These are the activations of a small neural network, seen along a few directions. Each row is one input.
Each table varies a few parts of the input and shows all the possible inputs, shuffled.
Descriptions start from the smaller parts, as in this example, which fits no table here: ring(5) and (point or line(11) or (values(3) and line(6))).
Shared parts are said once, and a part with two or three values counts as separate values.

Other details of the inputs vary at random and push rows far along three fixed directions, the same in every table; ignore that.
These rows show it; all are for the same input, with only those details redrawn:
[-62 -83  15 -25 -15 -13 -68  65 -23  26  49]
[-68   5  24 -12  -3 -37 -58  -2 -36   2 -32]
[-45  28  -5 -20 -61 -80 -39  29 -64  10 -88]
[-50  25  27 -20   7 -30 -32 -22 -35  -5 -49]
[-81  -7  42  -8  31  -9 -70 -21 -18  -2   0]
[ 65 -33 -20 -87 -46 -19  86  67 -50  23 -29]
[-80  -4  69 -10  91  33 -56 -67   4 -17  28]
[-50 -62  41 -31  46  27 -36   7  -4   7  60]

Rows:
x1: [ 38 -34  65 -18  -9  56  65 -22 -15  13  52]
x2: [ 47 -33 -35 -17   1  36  17  50  26   3  63]
x3: [ 71 -28 -62  -1 -43   1  63  49   9  30  17]
x4: [-17 -47  -6  41  28  40 -68  29  24   6  85]
x5: [-24 -55 -37  46 -30  -1 -65  52  18  37  70]
x6: [ 35 -21  20 -55 -53  48  37  -6  -5 -21  44]
x7: [-25 -61 -39  47 -27  -5 -61  79  11   9  58]
x8: [-13 -35 -16  13 -25 -56 -11  60  23   1  38]
x9: [ 57  74 -26 -14  17  19  51 -36  15 -19 -31]
x10: [ 76  65 -48  17 -46 -50  70  -3 -27  18 -74]
x11: [-40 -61  18  23  33  -4 -47  11  60  18 116]
x12: [  4  54  -3  43   6 -60  31 -33   5 -14 -52]
x13: [ 29 -38 -34 -67 -18  41  45  40 -32  11  -7]
x14: [ 91  -7 -15  -2  24  28  70  19  -1   3  24]
x15: [-16  35   0  47  70  34   3 -66  36 -36   2]
x16: [ -2  40  36  41  71  -1   2 -80  31  -3  25]
x17: [  4 -31 -44  48 -40 -40  -4  48   3  30  12]
x18: [-40  36 -33  38 -20 -23 -72  -5  16   6   3]
x19: [  7 -13 -21   6  32  40  13 -19  56   2  63]
x20: [ 38 -72  14 -64 -18   6  28  66  -7  24   5]
x21: [ 33 -55  21 -70  14  19  59  20  -7   9   5]
x22: [106  -4 -64 -20 -57  -2  73  71 -20  25  -8]
x23: [-24 -58  39  -5  80  75 -11 -28 -10   7  43]
x24: [-23  57  47  -4  60   0   9 -83 -41 -15 -72]
x25: [ -8 -26 -50  16 -32 -10 -27  64  19  -6  31]
x26: [-21 -37 -53  22 -54 -19 -54  62  23  31  55]
x27: [ -6 -41  -1  37 -20 -41 -54  68  -3  21  51]
x28: [ 55 -32 -10   5  16 -11  75  15  26  17  43]
x29: [-34 -52  -5 -33 -57 -51 -33  76 -42  28 -16]
x30: [-23 -94  17 -16  48  85 -24   9   5  13  56]
x31: [ 63  67   8 -20  21 -24  62 -30  11 -13 -22]
x32: [ 36 -24   4 -14  44   5  73  -2  51 -10  59]
x33: [-21 -42   1 -62   8  35   3  25  -2   3  21]
x34: [ 99  -4 -22  -7  10  19  77  24  -5  15  21]
x35: [-40  45  -5  15  -3 -27 -66   3  25 -19   5]
x36: [-29   1  27   9 -26 -46 -50  13 -38  16 -79]
x37: [  8 -21  30 -23 -97 -16  20  39 -33  23   7]
x38: [-26  66 -48  14 -79 -84 -52  28   0  10 -45]
x39: [-44  17  -4   6   0  13 -37 -22 -43   1 -64]
x40: [-31   6  -6  11 -34  -6 -59  10 -35  10 -88]
x41: [ 22  33  37  28  93  16  43 -65  31 -36  20]
x42: [ -2  56  31  13  57 -15  -3 -47  29 -36  -1]
x43: [ 23 -16  12  -9  39   4  11  -4  40  10  81]
x44: [ -4  47 -11  47 -29 -81  -7 -13  -4  13 -43]
x45: [-40  22  33  -1  88  77 -16 -88 -14 -20 -17]
x46: [-59  35  54  -3 -30  33 -32 -51   3 -14   7]
x47: [  62  -29  -26 -100  -39   17   94   47  -15    7  -38]
x48: [-19 -53   5  -5 -80  39 -49  23 -18  -5  53]
x49: [-47  14  24  72  84  19 -36 -62  35 -29  30]
x50: [-16 -19 -27  -2 -17 -12 -18  28  50  13  59]
x51: [-53  -6   6  18  -9   8 -73  -6 -28   5 -63]
x52: [ 56  67  -7 -13  -1 -42  70 -37  14  -1 -32]
x53: [-19 -99  31  -8  54  69 -20  11  -3  19  58]
x54: [ 43  72  -9  -5   1 -53  64 -17   5 -33 -57]
x55: [ 50  38 -12  23  25   2  36 -31  -1   8  -5]
x56: [-15 -59 -40 -39 -67  -1 -22  74 -29  22 -25]
x57: [-13 -61  53  25  -8  64 -41 -26 -20  -6  77]
x58: [ 16  34 -37   7  15  10  49 -25  36 -23 -13]
x59: [  9  29 -19   8  51  32  38 -42  46 -37  11]
x60: [ -4  60   8  44  -7 -63 -33 -14 -15   2 -35]
x61: [ -1  56 -30  59 -27 -60 -13   6 -24 -16 -70]
x62: [-63  36  14  29  66  14 -35 -73  73 -26  41]
x63: [-50  23   3  41   1 -63 -38 -18  33  -2   4]
x64: [ 40  62  -2 -29  37  20  43 -38  36 -23  10]
x65: [ 41 -34 -24  11  19  40  15  36  18  -3  53]
x66: [-12  79 -33   7 -48 -65 -26  16   2 -27 -64]
x67: [ 47  27  34 -32  18  -6  64 -33 -35  -1 -94]
x68: [ -41   22   17    9  -35  -67  -38   -2  -58    9 -105]
x69: [ 65  28 -28 -21  28  39  64  -6  27 -27   8]
x70: [  58  -27  -10  -22 -102   40   64   43  -47   29   -7]
x71: [-38  16   0   5 -55 -77 -36  28 -73  20 -95]
x72: [ 16  50 -22 -49  -8  16  50 -28 -37 -13 -96]
x73: [ 25 -19  35  19  79  28  16 -16  32 -15  71]
x74: [-36  20  41  43 -57   7 -33 -29 -44  11 -26]
x75: [-41  17  41 -14   4 -31 -39 -22 -16  -5 -68]
x76: [-24  52  -2  29 -36 -85 -60  20  -8  -7 -35]
x77: [-23  35  11  63  44  -3 -47 -31   5 -21  -2]
x78: [ 99 -20 -60  -4 -53 -26  93  58 -10  37  -5]
x79: [ 22  28  14 -46  44  60  43 -59   1 -22 -65]
x80: [-51  28 -32  46  -7 -22 -46 -19  35  -6  -5]
x81: [ 38 -14 -31 -33   8  10  66  31  47 -18  44]
x82: [ -7 -20 -14  -9  32  21  25   4  65 -15  69]
x83: [ 35  41 -29  26  26  16  60 -50  25  -9 -24]
x84: [-33 -58 -18 -21 -44  13 -62  63  -9  20 -16]
x85: [ 16 -66   5 -28  28  52  22  24 -37  22  29]
x86: [-23  25  47  49 103  10   5 -79  42 -35  31]
x87: [ -17   52   27    3 -110  -66  -35  -21  -57  -19  -69]
x88: [-22 -75   5  19 -85  35 -66  38 -35   8  60]
x89: [-35  35 -15  59  11  -4 -70 -30  11   6   6]
x90: [ -1  23  30 -54  37  40  15 -41  17 -20 -44]
x91: [ 85  76 -19  -1 -20 -58  80 -17 -22  10 -63]
x92: [ 52 -43 -22  15  30  23  72  18  26   5  49]
x93: [ 23  38  23 -25 -34  66  56 -55 -11 -14 -18]
x94: [-45   3  58 -37  89  72 -23 -73  39 -30   5]
x95: [-52  40 -19  24 -15 -42 -55  11  27 -28  -9]
x96: [ 10 -52  29  -9  33  47  -8   5 -11  16  -5]
x97: [-82  40  43  -2  29 -25 -65 -52 -29 -14 -47]
x98: [ 59 -30  40 -19 -54  13  49   2 -44   3  21]
x99: [ 34  62 -18 -22  15   1  51 -43  39 -10  -2]
x100: [-29 -75   2  11 -33  -7 -63  64 -37  33 -15]
x101: [-72 -76 -17 -37 -45  -3 -77  86 -20  25  42]
x102: [ 25  26 -31  27  20  12  51 -27  22 -16 -18]
- Changing only one part turns x76 into x14. The same change can be made to x8. Which row results? => x49
- Changing only one part turns x63 into x80. The same change can be made to x43. Which row results? => x18
- Changing only one part turns x92 into x102. The same change can be made to x100. Which row results? => x51
- Describe the family of inputs behind these rows. => ring(6) and (values(2) or line(5) or ring(10))
- Which other rows does x7 become when the ring(10) part takes its other values? List them by row number. => x3, x4, x5, x15, x22, x65, x83, x89, x102
- Which other rows does x46 become when the ring(6) part takes its other values? List them by row number. => x1, x37, x70, x74, x93
- Which other rows does x70 become when the values(2) part takes its other values? List them by row number. => x88
- Which other rows does x37 become when the values(2) part takes its other values? List them by row number. => x87
- Start at x50 and move only the ring(10) part, one step at a time. The first step leads to x62. Which rows follow, in order? => x82, x81, x95, x66, x35, x64, x38, x99

Rows:
x103: [ 43  20  -4   9  17  22  51 -24  13 -16   6]
x104: [ 46  53 -10 -10  40 -10  52 -34  16 -16 -33]
x105: [-15  -2 -37 -11 -90 -83 -35  82 -53  26 -75]
x106: [ -7 -38  17 -13 -24  18 -15  22 -18  16  32]
x107: [ 33  21 -11  -7  36  -2  50 -12  18 -10   1]
x108: [ -95   13    6   25  -36  -64 -100   11  -20    5  -58]
x109: [-51 -46  25  -8  36  18 -42   3  11   2  37]
x110: [ 20 -42 -13 -40 -16  -5  28  52 -20  15   1]
x111: [-35 -11  -8  20  18  17 -45   1  36  -5  52]
x112: [ 43  -4 -32   6 -37 -10  37  27  -2  19   6]
x113: [ 55 -15  -8 -53   3   5  58  29 -15   9 -21]
x114: [ 49 -21   4 -35 -26  28  52  19 -20   4  -8]
x115: [  3  55  20  27  36  15   7 -74  20 -28  -2]
x116: [-14 -46 -17   5  -3 -17 -17  45  29  13  48]
x117: [   7   91  -34   17  -33  -82    5   -8  -20   -9 -103]
x118: [ -3  24  20  32  36  27  -5 -44  28 -19  22]
x119: [ 34 -29  -8 -27 -35  16  37  25 -27  22  -5]
x120: [-40 -45  30  13  16  38 -47  -5  -3  -2  40]
x121: [-71  64  19  15  10  -5 -65 -62 -11 -24 -63]
x122: [ -8  20  42  -4  35  39   1 -66  -3 -19  -3]
x123: [ 44  47   5   3  11  10  54 -41   9 -12  -3]
x124: [-10 -60   6  -5 -19  24 -20  30 -15  20  36]
x125: [  2 -42 -16  24 -14   6 -16  31  13  15  57]
x126: [-32  -9   3  19  38  -5 -27  -7  34  -6  37]
- Describe the family of inputs behind these rows. => values(2) and (point or line(5) or line(6))
- Changing only the values(2) part turns x114 into x118. The same change can be made to x124. Which row results? => x125
- Which other rows does x104 become when the line(5) part takes its other values? List them by row number. => x107, x116, x117, x126

Rows:
x127: [-46  16  32  41  14 -32 -52 -36 -25   2 -26]
x128: [  57   56   13  -61   28    2  102  -48  -32  -27 -106]
x129: [-39  55  64 -16  55   3  -3 -87   1 -28 -33]
x130: [ 66 -35  -5 -19 -15  61  61  18   7   5  53]
x131: [ 29 -62   5 -62  20  23  30  48 -18  21  20]
x132: [-20 -42  20 -33  26  10 -20  20 -13   8   6]
x133: [  0  -4 -36  25 -35 -53 -13  48  -1  15   2]
x134: [-65 -43  26  -3  30  11 -57   3   1  15  11]
x135: [-38  79  26 -11  -7  12 -14 -78   7 -34 -37]
x136: [ 30  13 -24   6 -84 -80  22  49 -67  28 -78]
x137: [-10 -33  -6 -36   0  52 -21  17   5   3  37]
x138: [ 27 -25 -15 -49  -7  63  47   7   8  -6  16]
x139: [-58   1  14  51 -27   8 -89 -11   5  -2  25]
x140: [-25 -43  36 -26  65  44  -1 -18   7  -2  24]
x141: [  6 -58 -14 -41  52  36  21  32  45 -10  64]
x142: [  7 -12   7  14 -23 -36  -3  13 -32  16 -23]
x143: [  5  27 -12  21  25 -20   9 -21  19  -9   1]
x144: [  3  -8 -37  22 -31 -48  -9  48   4  16  11]
x145: [ 57  61 -42 -50  15 -11  98 -16  15  -9 -78]
x146: [ -5 -59  -5 -41   2  66 -14  28  14   2  62]
x147: [   4   23  -39   25 -113  -45  -18   46  -43   13  -47]
x148: [-73  -4  26  58   7  24 -96 -43  15  -9  45]
x149: [ 69  60 -36  -7 -18 -45  76  -5   2  -6 -61]
x150: [ 21  24 -31  17 -29 -51   7  32   5   5 -24]
x151: [  7  -3  14  19  74  32  15 -26  48 -12  62]
x152: [ 39  57  22   6   8 -21  54 -41 -35  -7 -76]
x153: [ 43 -61  12 -13   4  11  44  36 -21  25  39]
x154: [ -5 -66  -3  15 -56 -43 -36  71 -31  37  16]
x155: [ 27  13   5   3   5  45  33 -43   5 -11  18]
x156: [-20  24 -20 -20  30 -19 -20   4  16  -7 -21]
x157: [-53  36  -3  55   3 -51 -74 -14  20  -9 -12]
x158: [ 36  12 -44   8 -42 -51  31  51  -4  11 -17]
x159: [ -6   5  53  19  58  19  -6 -58   2  -7   6]
x160: [-25  48  12  39  -9  11 -29 -54  -9 -15 -18]
x161: [-72  -4  -3   8 -17  24 -71 -10  11   1   1]
x162: [-42  10 -10  -8 -34   9 -42  -1  -9 -18 -29]
x163: [-16   0 -27 -26 -41 -50  -9  49  18   3   7]
x164: [  2 -68  10  11 -26 -17 -22  64 -24  31  35]
x165: [  5 -14 -30  19 -98 -26 -32  54 -22  18  -4]
x166: [ 67  -9   1 -16   0  64  74 -10   7  -4  37]
x167: [-12 -64 -20 -28  38  27   0  43  45   5  65]
x168: [ 11  67  10  23  71   1  29 -83  33 -30 -18]
x169: [ 65 -45  18 -22  21  27  75  18 -15  16  33]
x170: [-40   3  57  37  55   9 -47 -50  -1  -5   9]
x171: [-19 -30   2  27 -31  22 -45   8   7   6  48]
x172: [ 53   0   4  -6  64  34  64 -17  41 -10  45]
x173: [-46  69  -7  -1  42 -29 -37 -42  17 -28 -58]
x174: [  1  30 -22  25 -72 -22 -12   5 -29   5 -34]
- Changing only one part turns x147 into x169. The same change can be made to x166. Which row results? => x152
- Describe the family of inputs behind these rows. => values(3) and (point or line(5) or ring(10))
- Start at x143 and move only the ring(10) part, one step at a time. The first step leads to x144. Which rows follow, in order? => x133, x158, x151, x172, x150, x157, x149, x168
- Which other rows does x140 become when the values(3) part takes its other values? List them by row number. => x138, x167
